A small network was shown many inputs. Here are its activations along a few directions, one row for each input.
In each table, some parts of the input vary, and every possible input appears once, in random order.
A made-up example of a description, with smaller parts first: values(2) and (point or line(11) or (line(4) and ring(5))).
Shared parts are said once, and a part with two or three values counts as separate values.
In the rows, zero is written as 128.

Other details of the inputs vary at random and push rows far along two fixed directions, the same in every table; ignore that.
To show where, the next rows are all for the same input, with only those details redrawn:
[137 101 141 108  85  93 137 122 113  93 154 148 131 102 108 131]
[129 130 134 109 137 134 129 140 135 129 146 127 127 134 124 124]
[118 139 138 124 196 131 153 120 130 165 122 131 137 130 142 148]
[131 117 139 114 127 110 142 122 119 120 144 141 134 114 121 136]
[120 165 125 107 182 188 110 171 167 164 144 100 117 170 140 113]
[129 115 140 117 136 102 149 114 116 125 138 144 136 108 124 144]
[138 101 141 109  85  93 137 122 112  93 155 148 132 103 109 130]
[132 115 139 112 120 107 140 123 119 115 145 142 132 113 118 133]

A family of inputs:
row 1: [119 110 143 128 122  77 169  77  94 114 131 158 129  92 116 168]
row 2: [112 104 136 134 122  76 153  83  78 113 117 150 137  96 110 172]
row 3: [154 116 145 118  68 114 112 155 144  79 172 129 122 118 116  93]
row 4: [146 121 122  98  60 152  68 184 164  91 170  98 128 151 108  90]
row 5: [117 123 126 141 115 109 124 110 116 110 123 122 128 125 121 154]
row 6: [117 149 146 158 190 106 175  83 125 147 113 136 122 115 148 163]
row 7: [150 158  80 129 136 214 103 165 173 195  88 124 122 169 160  60]
row 8: [162 107  88 106  25 151 113 140 123 120 114 163 114 122 117  63]
row 9: [139 121  94 133  96 136 158  84 102 160  78 176 118 112 134 111]
row 10: [125 158 142 161 213 136 153 114 155 168 117 116 128 136 163 142]
row 11: [150 132  84 133  50 163 118 121 141 134  97 146 104 140 132  80]
row 12: [140 116 124 126  51 136  73 165 149  77 155  98 123 144 108 103]
row 13: [116 141 149 137 175 107 174  91 111 144 125 146 116 113 135 157]
row 14: [129 100 136 139 129  82 132 113 105 117 119 137 158 100 125 150]
row 15: [120 125 140 127 180 104 164 101 112 150 122 144 142 109 135 156]
row 16: [115 142 130 147 179 151 102 165 126 143 109 100 142 147 143 120]
row 17: [129 121 127 107 100 138  97 161 124 106 148 116 129 139 110 116]
row 18: [124 108 134 153 151  83 150  83 119 137 111 130 155 105 136 169]
row 19: [ 96 138 132 146 168 131 131 125  90 137 104 120 124 131 129 152]
row 20: [139 106 128  93  64 123 101 151 128  87 162 124 128 126  99 115]
row 21: [153 104  99 164 102 104 163  69 112 156  65 175 141  93 150 117]
row 22: [123 122 129 117  92 145  87 180 110  91 142 110 122 141 110 102]
row 23: [111 151 120 110 148 165 110 141 145 147 137 104 114 159 122 136]
row 24: [125 161 127 125 192 178 110 166 177 169 135  97 132 165 151 117]
row 25: [136 115 150 123 130  91 161 111 109 111 144 154 128  96 123 137]
row 26: [118 118 130 144  70 114 102 140 102  73 130 114 118 127 109 126]
row 27: [106 146 131 172 206 141 121 133 123 156  90 100 141 144 154 144]
row 28: [116 158 128 134 156 153 126 128 158 141 132 106 115 154 136 137]
row 29: [111 170 114 124 168 186  99 152 175 158 128  81 113 181 138 131]
row 30: [133 140 132 138 138 140 116 136 163 130 138 108 127 142 138 125]
Question: What is each input in this table made of?
Answer: ring(5) and (point or line(5))
Question: The inputs of row 26 and row 16 match in every part but the ring(5) part. If row 11 is changed in the same way as row 26 into row 16, which row does it become?
Answer: row 7
Question: Change only the ring(5) part in row 23. List by row number the other rows that result.
Answer: row 4, row 18, row 20, row 29

A family of inputs:
row 31: [133  90 141  66   6 119  93 169  88  63 188 142 110 125  71  91]
row 32: [120 106 159 131 163  36 241  22  84 130 123 199 136  61 136 197]
row 33: [135 122 148 160 231  73 184  55 138 181 112 137 166  85 169 192]
row 34: [118 170 135 105 251 170 174 145 159 193 130 132 128 149 161 119]
row 35: [142 144 152 144 186 111 141 112 167 156 133 121 150 112 151 142]
row 36: [169  91 149 130  48  45 136  92 140  63 169 144 139  83 105 138]
row 37: [149 132 135 134  57 184  35 234 183  62 179  65 110 181 116  61]
row 38: [103 183 134 174 204 198  88 155 185 151 123  55 108 191 154 132]
row 39: [130 197 139 140 207 189 114 143 212 164 143  70  99 183 162 114]
row 40: [136  81 129  63  11 126  90 157  97  64 185 135 108 118  63 105]
row 41: [144  92 101 164  36  73 182  44  82 122  57 196 119  72 131 124]
row 42: [ 89 127 120 131 185 118 123 125  93 141  94 102 152 127 133 172]
row 43: [159 142  75 132  70 202  97 151 146 168  95 137 121 154 149  54]
row 44: [ 91 112 140 158 127  55 164  76  46  90  97 142 135  82 115 197]
row 45: [117 132 151 119 232  88 208  70 115 185 115 179 156  92 156 178]
row 46: [147  90 137 142   4  93  72 154 143  32 172 103 131 134  91 111]
row 47: [137 155  82 165 197 186 149 116 135 221  37 157 128 138 178  94]
row 48: [ 86 189 125 107 203 221 119 165 136 186 141  93  81 190 129 124]
row 49: [137  81 146  89  56  92 130 140  59  70 164 167 113  93  83 114]
row 50: [129  79 150 115 175  26 231  28  86 142 117 200 165  47 135 201]
row 51: [107 145 124 117 122 157  73 183 111 106 129  96 135 152 115 127]
row 52: [143 159  61 138 157 228 106 135 171 215  65 120 120 173 166  75]
row 53: [101 156 141 183 245 152 116 133 155 178 100  90 160 150 167 158]
row 54: [119 147 116  97  62 191  31 241 134  59 166  72 103 184 101  61]
row 55: [180 105 153 109   9 103  94 182 167  44 198 119 112 115 104  67]
row 56: [ 99 172 117  95 198 200 108 173 139 194 134 109 101 190 122 134]
row 57: [136 153 121  81 116 165 130 164 180 135 174 128 112 155 120 108]
row 58: [157  83  89 157  52  70 175  42  82 133  58 198 146  74 124 124]
row 59: [113 115 144 169 181 106 129 117 142 144 107  94 156 131 145 168]
row 60: [112  91 126 126  47  61 109 117  65  46 135 138 144  96  88 158]
Question: The inputs of row 36 and row 33 match in every part but one. If row 46 is changed in the same way as row 36 into row 33, which row does it become?
Answer: row 59
Question: What is each input in this table made of?
Answer: line(5) and (point or ring(5))
Question: Change only the ring(5) part in row 51. List by row number the other rows that result.
Answer: row 31, row 35, row 45, row 53
Question: Change only the line(5) part in row 44. List by row number the other rows that result.
Answer: row 42, row 51, row 54, row 60

A family of inputs:
row 61: [122 168 109  43  58 249  30 251 179 108 202  71  77 216  83  60]
row 62: [124 115 160 108  81  78 160 106 101  65 172 153 105  97 102 144]
row 63: [124 147 143 137 235 124 145 121 162 181 125 114 161 129 158 160]
row 64: [157  98 166 123  90  71 134 138 130  69 172 146 146  86 116 122]
row 65: [125 106 144 101  56  71 151  89 103  69 168 149 114  92  90 163]
row 66: [129 129 123 194 122 109 128  92 131 129  86 116 131 123 149 136]
row 67: [140  83 156 102  95  76 139 139  83  80 158 161 148  82 105 119]
row 68: [ 92 148 113 131 214 156 143 113  99 192  83 129 129 148 135 165]
row 69: [118  93 108 145  45 100 117 108  51  90  88 154 123 101 103 128]
row 70: [125 180  99  86  40 245  32 228 205  90 181  56  66 226 105  60]
row 71: [120 161 163 151 238 126 166 111 161 166 137 113 125 134 159 154]
row 72: [104 162 137  92 183 187 121 177 123 155 151 114 101 168 124 117]
row 73: [119 158 147 143 228 128 154  97 169 178 132 105 135 139 152 169]
row 74: [122 146 113 197 208 136 127 116 138 181  60 112 159 133 176 137]
row 75: [138  78 121 115  66  93 114 133  91  89 122 145 156  99 106 122]
row 76: [190 126  86  89 102 151 215  65 163 212 102 229 109  96 159  68]
row 77: [ 98 169 108 186 199 154 148  86 110 179  62 116 118 150 157 158]
row 78: [120 143 119  92 182 174 101 180 146 166 141  99 140 160 135 116]
row 79: [139  81 107 149  51  97 101 131  74  89  88 142 151  99 119 104]
row 80: [139 112 128 157 145 101 130 117 138 134 115 125 158 116 144 144]
row 81: [145  86 140 148  50  62 133  86 130  67 143 138 133  93 113 142]
Question: What is each input in this table made of?
Answer: point or (line(4) and ring(5))
